[[151 119 124 142 130 148]
 [152 121 127 143 129 150]
 [128 108 118 120 132 137]] -> 130

[[145 128  99 141 117]
 [134 130 131 133 136]
 [131 100 129 142 121]] -> 141

[[104 149 126 110 124 107 137]
 [128 107 122 146 117 140 125]
 [130 143 142 138 123 129 113]] -> 107

[[130 128 129 123 105]
 [133 117 137 123 113]
 [117 130 126 127 128]] -> 123

[[126 143 134 153 120 130 109]
 [140 147 127 142 129 133 115]
 [151 133 126 120 112 130 143]] -> 130

[[132 112 125 125 128 132]
 [125 155 137 105 127 127]
 [127 101 127 129 125 123]] -> 128

[[114 132 121 141 120]
 [100 100 112 108 107]
 [145 103 151 155 158]] -> 141

[[143 127 138 151 150 140 143]
 [131 141 122 114 123 117 125]
 [132 128 130 135 138 134 141]] -> 140
---
[128 153 126 110 120 135] ⇒ 128
[110 144 152 127 118 132 140] ⇒ 110
[145 118 106 125] ⇒ 145
[151 128 141 126 139 136 118] ⇒ 151
[156 123 125 121 124] ⇒ 156
[145 133 156 120] ⇒ 145
[116 124 133 142 137 105] ⇒ 116
[129 128 151 137] ⇒ 129
---
[[144 138 150 105 152 127 105]
 [120 123 113 148 116 135 146]] Answer: 120

[[114 121 103 149]
 [134 133 137 116]] Answer: 134

[[139 130 128 153 118 131 112]
 [156 156 103 131 128 140 121]] Answer: 156

[[134 151 149 131 155 147]
 [136 141 118 137 113 150]] Answer: 136

[[110 123 126 123 125 103]
 [154 116 138 123 120 138]] Answer: 154

[[132 148 149 139 125]
 [129 136 128 120 133]] Answer: 129

[[132 127 116 110]
 [111 149 114 132]] Answer: 111

[[123 136 114 134 131 117 137]
 [108 117 122 107 111 133 116]] Answer: 108

[[120 123 129  99 114 151]
 [141 114 123 149 147 116]] Answer: 141
---
129	132	139	126	152	141	103 → 129
117	133	149	126	125	157	136 → 117
135	103	145	121	148 → 135
129	126	155	148	129 → 129
105	112	117	103 → 105
104	117	129	119	131 → 104
133	104	118	121	137	123 → 133
112	128	105	125 → 112
---
[[105 157 139 147]
 [143 110 107 111]] yields 111

[[131 121 131 108 151 133]
 [157 134 143 142 125 144]] yields 144

[[134 123 135 108 120]
 [149  99 156 121 102]] yields 102

[[116 158 114 120 114]
 [105 107 130 102 143]] yields 143

[[129 153 121 146]
 [151 142 118 102]] yields 102

[[131 132 110 134]
 [154 127 132 120]] yields 120

[[126 117 126 122 121 117]
 [120 121 101 128 105 141]] yields 141

[[138 145 133 133]
 [114 138 143 152]] yields 152

[[153 140 132 113 141 125]
 [108 126 120 135 139 110]] yields 110

[[122 141 129 150 135 130 143]
 [105 134 134 143 123 108 136]] yields 136
---
[112 151 100 138 108] yields 112, 108

[[122 154 136 108 111 134]
 [124 129 127 127 135 124]] yields 122, 124

[[131 115 112 133 141 152 124]
 [127 130 127 126 129 124 131]] yields 131, 131

[153 132 129 127] yields 153, 127

[[131 132 134 121 138 134 117]
 [134 152 155 127 118 119 132]] yields 131, 132

[139 137 100 123 114 100 115] yields 139, 115

[[125 152 130 129 127]
 [119 116 125 125 127]
 [123 118 125 138 130]] yields 125, 130

[[134 134 131 135]
 [141 104 115 153]] yields 134, 153

[112 105 114 122] yields 112, 122
---
[157 155 108 131] -> 157, 108

[101 139 120 123 100] -> 139, 100

[139 107 110 137 123 153 119] -> 153, 107

[133 131 122 104] -> 133, 104

[[142 142 119 131 135]
 [149 117 115 119 109]] -> 149, 109

[156 126 120 131] -> 156, 120

[[145 134 127 125]
 [130 150 121 109]
 [121 109 107 153]] -> 153, 107

[107 147 129 103 109 104] -> 147, 103

[124 134 121 112 156 127 128] -> 156, 112
---
[[131 131 121 126 143 137 133 138 137 126 115]
 [129 139 125 116 131 123 117 123 122 128 119]
 [126 131 138 122 104 110 113 106 109 131 144]
 [124 131 137 121 106 110 110 107 109 132 141]
 [126 137 133 115 115 112 109 111 111 131 131]
 [126 134 134 119 112 113 112 110 112 130 136]] ⇒ 115

[[144 120 147 148 126 105 135 125 127 124 135]
 [144 118 148 148 126 105 135 125 127 124 135]
 [144 120 147 146 129 104 135 125 127 124 133]
 [152 120 146 148 124 108 134 126 131 118 136]
 [145 119 147 148 126 109 135 125 127 124 135]
 [144 120 147 147 128 105 135 125 127 124 135]
 [144 120 147 148 126 105 135 125 127 124 135]
 [144 115 148 148 126 105 135 125 127 124 135]] ⇒ 135

[[113 152 126 114 117 152 153 120 117 155 118 119 125 153 112 154]
 [112 137 153 144 124 137 139 150 115 142 131 124 130 145 152 143]
 [137 107 121 118 127 105 105 125 140 108 132 145 115 105 114 106]
 [132 124 133 104 113 136 142 140 125 139 115 124 119 134 148 130]
 [154 110 140 132 148 109 106 148 152 106 153 120 148 108 146 107]
 [146 110 131 106 136 108 110 141 144 107 129 123 132 107 138 110]
 [133 126 148 111 121 132 126 152 134 125 142 123 124 126 154 130]
 [114 143 102 115 111 144 146 106 114 145 120 130 116 145 105 146]
 [109 109 143 124 106 108 113 145 107 113 107 148 106 117 146 110]
 [108 124 137 126 102 121 122 130 107 116 105 140 103 128 134 127]
 [125 130 104 125 121 133 126 105 123 125 124 141 125 121 109 130]] ⇒ 154

[[128 117 124 116 123 117 122 126 137 141 141 131 133 124 125 135]
 [132 138 138 140 117 140 149 123 133 122 127 116 134 134 147 113]
 [122 128 139 118 133 131 136 140 116 127 129 135 111 121 123 113]
 [131 132 134 144 117 120 133 118 125 134 136 114 126 140 129 130]
 [138 139 139 145 127 118 140 125 126 132 133 124 129 143 136 120]
 [121 121 127 126 131 123 136 126 121 138 141 130 112 118 118 119]
 [120 121 141 117 138 131 137 140 136 120 116 127 121 114 120 112]
 [116 124 136 121 124 136 135 142 126 130 129 129 131 137 132 115]
 [111 117 126 109 128 132 123 133 107 137 138 136 113 118 116 114]
 [125 136 116 124 129 134 106 119 105 122 119 127 126 122 123 131]
 [131 128 142 125 132 121 141 129 140 133 133 130 125 124 120 132]] ⇒ 135

[[110 144 123 117 124 156 145 148]
 [144 129 121 132 117 133 108 122]
 [140 133 121 142 126 119 100 115]
 [110 120 148 151 109 153 147 115]
 [144 117 148 151 109 108  99 148]
 [119 144 132 133 143 135 154 139]
 [132 135 127 136 118 156 130 125]
 [123 122 144 137 143 108 124 131]
 [143 117 124 117 118 126  99 125]
 [130 133 129 129 118 121 124 124]
 [111 134 123 118 140 153 154 138]] ⇒ 148
